These are the activations of a small neural network, seen along a few directions. Each row is one input.
Each table varies a few parts of the input and shows all the possible inputs, shuffled.
Descriptions start from the smaller parts, as in this example, which fits no table here: values(2) and (point or line(11) or (ring(5) and line(6))).
Shared parts are said once, and a part with two or three values counts as separate values.

Other details of the inputs vary at random and push rows far along two fixed directions, the same in every table; ignore that.

Rows:
x1: [ -0.2   8.9   3.0  34.6 -18.3  38.6 -13.5  27.8 -31.4  13.0  28.1   5.8
  -1.4]
x2: [-12.3   0.2  -7.9  14.0 -14.9  37.6  11.2  34.3 -33.6  14.7  35.7   2.4
   2.5]
x3: [  2.2   9.2 -19.5  32.0 -14.3  41.5 -10.6  29.4 -22.5  12.0  26.1  12.6
  -0.3]
x4: [  6.5   9.8 -16.8  36.4 -20.5  44.8 -10.1  24.6 -22.5   6.5  21.0   9.5
  -4.9]
x5: [ 25.8 -16.8  19.8 -43.2 -33.1  -6.6 -30.1 -18.8   6.4 -32.8 -71.5 -22.3
   9.5]
x6: [-15.2  13.0   5.3   5.0  75.3 -66.2  23.0 -31.6  50.6  16.9  38.0  10.0
   2.5]
x7: [  4.9 -32.4  24.0 -57.9 -24.1 -15.7  -8.6 -11.8  -3.2 -22.2 -58.2 -28.0
   8.5]
x8: [-15.8   0.0  -9.9  15.2 -19.5  36.4  20.5  29.3 -34.1  14.5  33.7   5.8
   3.4]
x9: [ -7.5   4.9  -2.1  34.5 -17.0  37.8  -9.6  30.1 -27.3  15.5  25.7   6.2
  -3.6]
x10: [-12.9  -5.9 -24.5  10.5 -19.4  31.5  16.4  12.4 -36.4  16.9  34.3  40.8
  10.9]
x11: [  1.0  35.2 -10.8  25.0  65.3 -56.7  14.5 -31.8  49.5  -6.9   8.4   3.6
 -28.7]
x12: [ -7.0  33.0   5.9  29.0  68.6 -61.4  17.3 -31.8  48.2  -2.4  12.7  -0.8
 -34.4]
x13: [ -2.0  -0.9 -25.5   8.8 -13.4  37.6   2.2  32.7 -33.3  14.9  32.7   9.4
   3.8]
x14: [ -5.8  25.7  11.3  22.6  69.4 -51.8   6.3 -23.3  63.4  14.0  16.5 -11.9
 -12.3]
x15: [ -3.1  28.5 -11.9  -2.0  65.2 -50.8  29.8 -24.1  57.8  10.2  27.9  -4.8
   0.0]
x16: [ -7.6  -8.2 -24.2   9.4 -17.0  29.6  10.1  20.8 -35.1  16.1  32.9  32.2
   9.8]
x17: [ 17.8 -23.2  14.2 -42.4 -35.6  -3.4 -21.3 -15.4  11.5 -30.0 -80.5 -23.6
   3.4]
x18: [-22.6 -11.9  -8.7  14.9 -19.1  30.9  17.6  12.9 -42.2  18.0  35.5  34.9
   9.1]
x19: [  2.7 -38.0  24.6 -56.8 -25.2 -20.0  -9.9 -14.1  -4.8 -22.0 -54.9 -17.4
  11.9]
x20: [ -1.8  18.7 -11.4  -0.3  73.8 -57.6  12.8 -22.7  52.6  14.6  35.8   5.2
   2.4]
x21: [ 13.1 -21.6  34.4 -34.3 -37.6  -7.0 -23.0 -20.2   6.5 -30.4 -74.7 -28.8
  -1.7]
x22: [ 26.2 -15.3  19.4 -34.7 -36.1  -3.2 -28.5 -21.9   6.6 -34.3 -71.3 -22.2
   5.1]
x23: [  0.7   9.3   3.6  40.8 -22.4  40.8 -12.4  23.9 -30.6  10.5  25.3   4.7
  -5.8]
x24: [ 13.0 -22.2   7.9 -61.0 -30.1  -6.8  -4.0 -10.6   3.8 -27.3 -59.2 -23.3
  10.4]
Each input here is: values(2) and (point or ring(5) or line(6)).
- Changing only the values(2) part turns x21 into x4. The same change can be made to x1. Which row results? => x5
- Change only the values(2) part in x11. List by row number the other rows that result. => x12
- Start at x8 and move only the line(6) part, one step at a time. The first step leads to x2. Which rows follow, in order? => x7, x19, x6, x18

Rows:
x25: [  5.2  38.7  -6.9  42.8  36.7  -0.8  -3.4   4.9  14.5  18.4  39.6   4.7
 -15.8]
x26: [  1.5  35.2 -32.5  42.3  36.8   4.2  16.1  13.5  22.0  24.0  54.6  17.1
 -14.4]
x27: [ 19.9   1.6  -2.4 -28.0  12.5 -35.4  -4.2 -30.0  47.1 -23.8 -41.1 -11.4
   1.1]
x28: [-12.3 -11.6  28.7 -31.6  14.0 -51.3  18.8 -42.1  29.6 -22.6 -35.0 -14.5
  -7.7]
x29: [  2.9  33.4  -5.3  48.9  35.0  -2.1   5.8   5.7   9.9   9.6  42.9  -1.0
 -20.1]
x30: [ -6.7  -1.0 -16.2  -1.1   5.4  -7.5  17.1   1.3 -11.1   1.1  16.1  15.1
  -9.4]
x31: [ 15.9  -6.8  -0.9   7.6 -60.6  55.1 -28.0  22.3 -46.4  -8.5 -23.3   0.4
   1.0]
x32: [  2.2   7.2 -12.4 -13.5  28.1   4.4   8.0  12.0  22.8  14.2  12.5 -25.4
  12.0]
x33: [  3.0  32.0  -2.9  29.5  39.3   3.3  -0.6  28.1  17.2  29.9  57.3 -17.7
   6.5]
x34: [ 10.3   3.5 -20.1   2.7 -19.7  23.6  -4.8  11.8  -6.2  -6.5  -6.3  10.3
   1.5]
x35: [ 17.5   2.3  -1.5  16.1 -24.9  25.0 -20.3   6.6 -14.9  -5.1  -5.7  -3.9
  -1.5]
x36: [  3.6 -14.8  29.6 -17.1   5.2 -29.7 -15.9 -26.4  23.9 -10.3 -39.1 -14.2
  -7.6]
x37: [ -4.1 -13.2 -16.2  -3.8 -63.0  50.2   3.9  29.1 -48.3 -13.7 -34.5  -5.8
  -8.6]
x38: [ -4.9 -28.4   5.2  -9.2 -65.3  45.9   0.2  13.6 -53.2  -2.8 -14.1  15.6
   6.5]
x39: [  6.0  19.2   4.2  20.0   4.6   5.2  -5.1   3.8  -2.8  -4.9   0.2  -6.9
 -16.1]
x40: [ -1.8 -13.2  38.5 -39.7   9.7 -42.1 -13.9  -7.0  34.7  -2.8 -28.5 -34.9
  18.5]
x41: [-11.8 -13.6 -13.9 -12.2 -25.4   6.6  14.1   7.2 -33.1  -9.5  -5.4   4.1
  -9.8]
x42: [ -3.4  20.8 -33.1  27.6  46.7  -7.3   9.2   4.2   8.6  21.3  61.2  36.0
   9.5]
x43: [ -3.4   0.0  10.5  17.1  12.7  -8.2 -11.7  -7.6   7.5   9.5   1.9   6.5
  -1.2]
x44: [  0.0 -10.4   7.5  10.5 -21.6  19.6 -24.2   4.8 -16.6   9.5  -6.7   9.8
   9.0]
x45: [ -1.3   2.3 -17.4  -3.5   6.5  -2.8   9.4   4.7  -9.4   6.8  14.7  22.1
  -3.1]
x46: [ -0.9 -15.1  33.6 -16.1  10.1 -37.2  -7.9 -28.6  25.4 -20.0 -43.7 -18.9
 -12.4]
x47: [  1.4   0.2 -14.3  -7.1  15.0 -16.8  11.3  -4.2   3.8   2.7  11.8  16.9
  -3.4]
x48: [  0.2  33.1 -30.2  34.9  30.0   6.8  13.2  14.4  16.5  20.8  43.2  17.5
 -12.3]
x49: [ 12.1   8.0  26.0 -13.0  20.5 -43.5  -1.4 -28.7  33.8 -31.2 -42.7 -33.3
 -16.8]
x50: [  3.5 -10.0  15.8 -28.8   4.8 -30.3  -2.1 -35.9  20.5  -7.2 -32.1   5.0
  22.7]
x51: [-26.8  21.3   3.4  54.7  39.7  -3.1  12.3  14.3  -1.1  18.7  48.5  10.6
 -21.7]
x52: [ -3.3 -11.7 -12.9 -24.3  15.7   2.0  10.3  12.9  -6.3  15.0  27.5 -10.7
  15.1]
x53: [-11.1   3.3   7.4  -0.5   7.0  -8.9  12.6 -13.0   2.8   8.8   7.1  15.5
   2.1]
x54: [  6.6 -11.8 -12.1 -20.9 -17.4  35.8   0.8  25.4  -8.6   5.5  -3.9 -26.6
  14.4]
x55: [ -0.3 -30.1   1.5  -3.4 -62.6  45.7  -2.2  11.5 -53.1  -2.5 -11.8  18.8
  15.9]
x56: [ -5.0 -15.8  21.5  -2.9 -15.8  10.1 -11.8  30.1  -7.9  11.7  13.4 -19.0
  16.6]
x57: [  6.2  37.1 -11.3  53.6  35.8   5.3  -0.1  10.0  10.5  21.5  54.7   6.0
 -16.6]
x58: [-22.6  23.2 -28.0  29.4  39.4 -15.8  29.9   5.8  -3.2  19.3  56.0  18.0
 -17.2]
x59: [-22.9 -22.3   9.4  -8.1 -62.1  41.5  10.3  16.4 -58.7 -12.6 -17.5   9.6
  -3.4]
x60: [ 14.1  -5.1  -4.3   5.0 -56.0  55.0 -36.1  18.6 -38.8  -7.9 -18.7   1.1
   8.3]
x61: [  6.3  -7.0 -16.0 -12.9   8.9  -9.4  -2.7  -8.4   3.3  -5.6   4.2  19.2
  15.0]
x62: [  2.5  -8.2 -17.8  -1.9 -56.6  49.5   0.1  28.0 -40.3 -10.2 -23.0   3.9
  -7.8]
x63: [-21.5  18.8  -0.5  14.7  39.0   1.0  22.7  17.7   8.2  38.9  74.6   5.4
  15.4]
x64: [  3.3  -7.3   7.4  17.5  -1.8   4.2 -20.7  -2.7   1.4  12.5   6.1   6.7
   5.8]
x65: [  5.3 -25.4 -18.5 -14.8 -54.7  41.5  -5.6  22.6 -55.4  -7.8 -13.5  25.7
  10.5]
x66: [ 12.8 -12.8  -0.3 -38.1  20.2 -50.1   3.1 -34.0  30.1 -18.0 -32.4   2.3
   8.3]
x67: [ -5.8 -23.9  13.1   1.4 -58.6  47.3 -22.9  22.2 -50.6  -1.0 -24.9   7.0
  -4.3]
x68: [-11.7 -11.0  15.6  12.4 -20.9  18.2  -8.5  10.6 -26.0  -3.4 -12.1   3.1
 -11.3]
x69: [ 22.0   2.8  11.2 -14.3   4.8 -23.3 -28.8 -30.4  34.6 -18.3 -34.2 -20.1
   5.4]
x70: [  8.0 -14.9  28.7 -17.1  16.0 -43.6 -17.3 -37.8  37.3 -12.0 -40.8 -14.9
   0.6]
x71: [-16.5  -7.6   7.2  -1.9 -22.8  13.4  13.7  -0.7 -26.2  -1.7  -1.9  13.6
  -2.0]
x72: [ -2.9 -18.6 -10.7 -34.2  -7.8  18.3   4.1  20.0 -24.6  10.0  10.1 -10.2
  17.9]
x73: [ 11.6   5.5   8.5  -0.3   1.6  10.4  -9.8  22.5   4.5   6.6  15.9 -30.7
  11.1]
x74: [ -2.5 -17.8  29.8 -51.4   9.9 -32.1   7.6 -18.5  29.2  -1.9 -14.2 -26.3
  21.5]
x75: [  1.4  31.2 -35.6  36.0  32.8  12.0   0.2  11.0  19.1  14.0  50.4  22.4
   3.9]
x76: [-7.0  0.6  1.2  8.3  3.4 -0.6 10.3 -9.9 -5.5 10.3 12.9 20.6 11.4]
x77: [  2.7 -12.4   3.8  -5.9  -9.3  -1.0  -0.4 -14.9  -2.8   2.7  -4.1  14.0
  20.5]
x78: [ -6.6 -16.5  35.8 -14.8   8.5 -36.0  -3.1 -22.6  19.0 -25.2 -45.7 -22.9
 -14.3]
x79: [ 18.2   2.4  -5.9 -29.7  12.3 -28.7 -13.1 -30.0  47.6 -24.8 -34.5  -9.3
   8.6]
x80: [ 10.5   4.9   0.6 -25.2  15.2 -39.8   8.4 -28.1  44.8 -21.2 -41.5 -19.1
 -10.9]
x81: [ -7.0   1.6 -13.0  -9.2  11.1 -17.9  15.4  -5.4  -3.3  -1.0   5.6  12.9
  -8.4]
x82: [-11.2  30.5 -30.4  47.4  31.4   4.0  27.5  16.4   8.5  17.0  45.5   4.0
 -19.6]
x83: [ -5.5 -15.0  24.5 -30.3   0.9 -36.9  13.3 -37.4  18.3 -18.4 -34.2  -6.8
  -1.6]
x84: [  4.1  12.8  13.0   6.6  -0.6  -2.9  -3.3   0.4  -2.7 -17.7 -21.5 -17.3
 -17.1]
- Describe the family of inputs behind these rows. => values(2) and ring(5) and (point or line(5))
- Changing only the values(2) part turns x52 into x72. The same change can be made to x80. Which row results? => x62
- Change only the ring(5) part in x25. List by row number the other rows that result. => x45, x48, x53, x67
- Change only the line(5) part in x44. List by row number the other rows that result. => x43, x51, x67, x68
- Change only the line(5) part in x41. List by row number the other rows that result. => x30, x47, x61, x66
- List by row number the other rows that have the values(2) part and the ring(5) part in common with x73. => x29, x35, x49, x57, x69
- Change only the values(2) part in x40. List by row number the other rows that result. => x56

Rows:
x85: [ 11.0  -2.2  -6.0  -1.9 -15.2  13.9 -15.5   5.9  -8.8  -6.3  -9.6   0.7
   0.7]
x86: [  2.5  -9.6 -10.7  -6.6 -13.4   6.8  -2.2   3.3 -14.6  -3.8  -5.6  12.1
   2.3]
x87: [  1.3  -5.5   0.7   6.2 -13.5   8.9  -7.8  -4.7  -5.9  -4.1 -11.2  10.8
  -0.5]
x88: [-18.9  31.3 -13.3  65.3  50.1   4.9  20.3  24.9   4.7  34.6  83.7  10.5
 -17.0]
x89: [  0.4  -4.4 -10.1  -2.4 -11.2  10.5  -0.3  13.1 -11.2  -7.0  -9.9  -7.3
  -8.4]
x90: [ -4.3 -12.0   5.3   0.5 -13.7   5.7  -1.8   1.3 -16.0   0.7   0.8   7.2
   3.0]
x91: [  6.3   6.8   5.8  10.3 -14.6  12.2 -11.0   1.0  -2.8  -5.4 -14.1  -2.5
  -5.8]
x92: [ -5.2  -1.2  14.3 -16.2  27.9 -45.6  11.7 -29.1  27.4  -3.2  -5.6  -2.2
   0.0]
x93: [ -5.7  30.8 -31.9  58.1  46.1   9.8   9.9  20.2   2.0  33.3  81.9  30.4
  -7.3]
x94: [  2.1   0.6  17.3  -7.3  32.8 -42.8  -3.5 -28.8  34.6  -3.7  -8.3  -7.6
   1.8]
x95: [  5.0 -12.1   1.0 -18.8 -14.1  19.8  -8.3  16.5  -8.9   9.2   1.6 -15.7
  18.1]
x96: [ -5.9  -6.4  -3.4  -2.3 -15.9   4.4   9.1  -6.1 -11.9  -2.6  -8.3  15.5
  -2.7]
x97: [  4.8   2.1   2.1  11.1 -12.6  12.5 -12.6  -1.6  -3.5  -4.1 -10.7   4.3
  -2.1]
x98: [ -0.1  -8.3 -12.4 -11.0 -13.4   5.3   6.7   3.0 -18.1  -4.0  -4.5  13.2
   1.6]
x99: [-10.9  -9.8   4.8 -10.5 -12.5   2.4  15.2  -1.7 -19.7  -3.8   2.0   6.0
  -0.8]
x100: [-10.0  -4.2  -5.3  -4.7 -14.1   5.4  15.9  -5.9 -15.9  -5.5  -6.1  14.3
  -4.5]
x101: [ -6.7  -5.0  12.5 -31.4  31.0 -40.7   6.4 -16.5  37.1   3.5  -4.0 -11.5
  15.5]
x102: [ -5.0   0.3   0.3  10.9  -9.3   8.7   2.8   5.4  -4.4  -3.6 -10.6  -2.8
 -13.0]
x103: [ 16.7  13.4  -4.3 -19.7  27.5 -28.0   5.1 -22.2  50.2  -6.3  -7.7 -18.5
  14.2]
x104: [ 12.1   4.7  -4.8   1.1 -16.1  15.9 -13.6  11.2  -9.4  -5.7  -7.4  -5.2
  -2.9]
x105: [  0.2   1.0  13.3   7.8 -10.4  11.3  -6.3  10.2  -9.7  -2.2  -3.4 -14.1
  -6.0]
x106: [  7.1   4.0  -6.9   2.5 -12.9  15.8  -7.3  13.7  -9.4  -6.0  -6.2  -9.9
  -8.4]
x107: [  6.1   6.3  20.0  -4.2  30.7 -38.5 -10.1 -25.7  35.0  -5.3 -12.1 -14.2
   1.1]
x108: [  1.5   5.6   3.6  12.7 -14.8  14.9  -5.9   6.0  -5.6  -4.8 -11.9  -5.8
 -10.2]
x109: [  0.4 -12.2   1.6 -18.4 -12.6  18.7  -3.1  15.7 -10.5  10.1   4.7  -9.8
  18.3]
x110: [ -4.4  -6.6 -14.4 -14.4 -10.8   4.7  13.4   1.5 -20.0  -7.6  -4.0  11.1
  -0.6]
x111: [ -4.6 -12.5   1.1 -18.4 -10.9  13.4   0.2  15.3  -9.5   9.9   6.5  -4.4
  17.8]
x112: [  5.4   1.4  15.0   5.3 -12.7   9.8 -12.4   6.2  -9.1  -3.2  -8.1 -11.1
  -0.9]
x113: [ -1.4   3.7   5.0  -3.7  28.5 -40.0   5.2 -31.9  33.9  -3.1 -11.9   6.3
  -3.3]
- Describe the family of inputs behind these rows. => point or line(4) or (values(3) and line(8))
- Change only the values(3) part in x89. List by row number the other rows that result. => x88, x102
- Start at x101 and move only the line(4) part, one step at a time. The first step leads to x111. Which rows follow, in order? => x109, x95
- Change only the values(3) part in x94. List by row number the other rows that result. => x87, x93
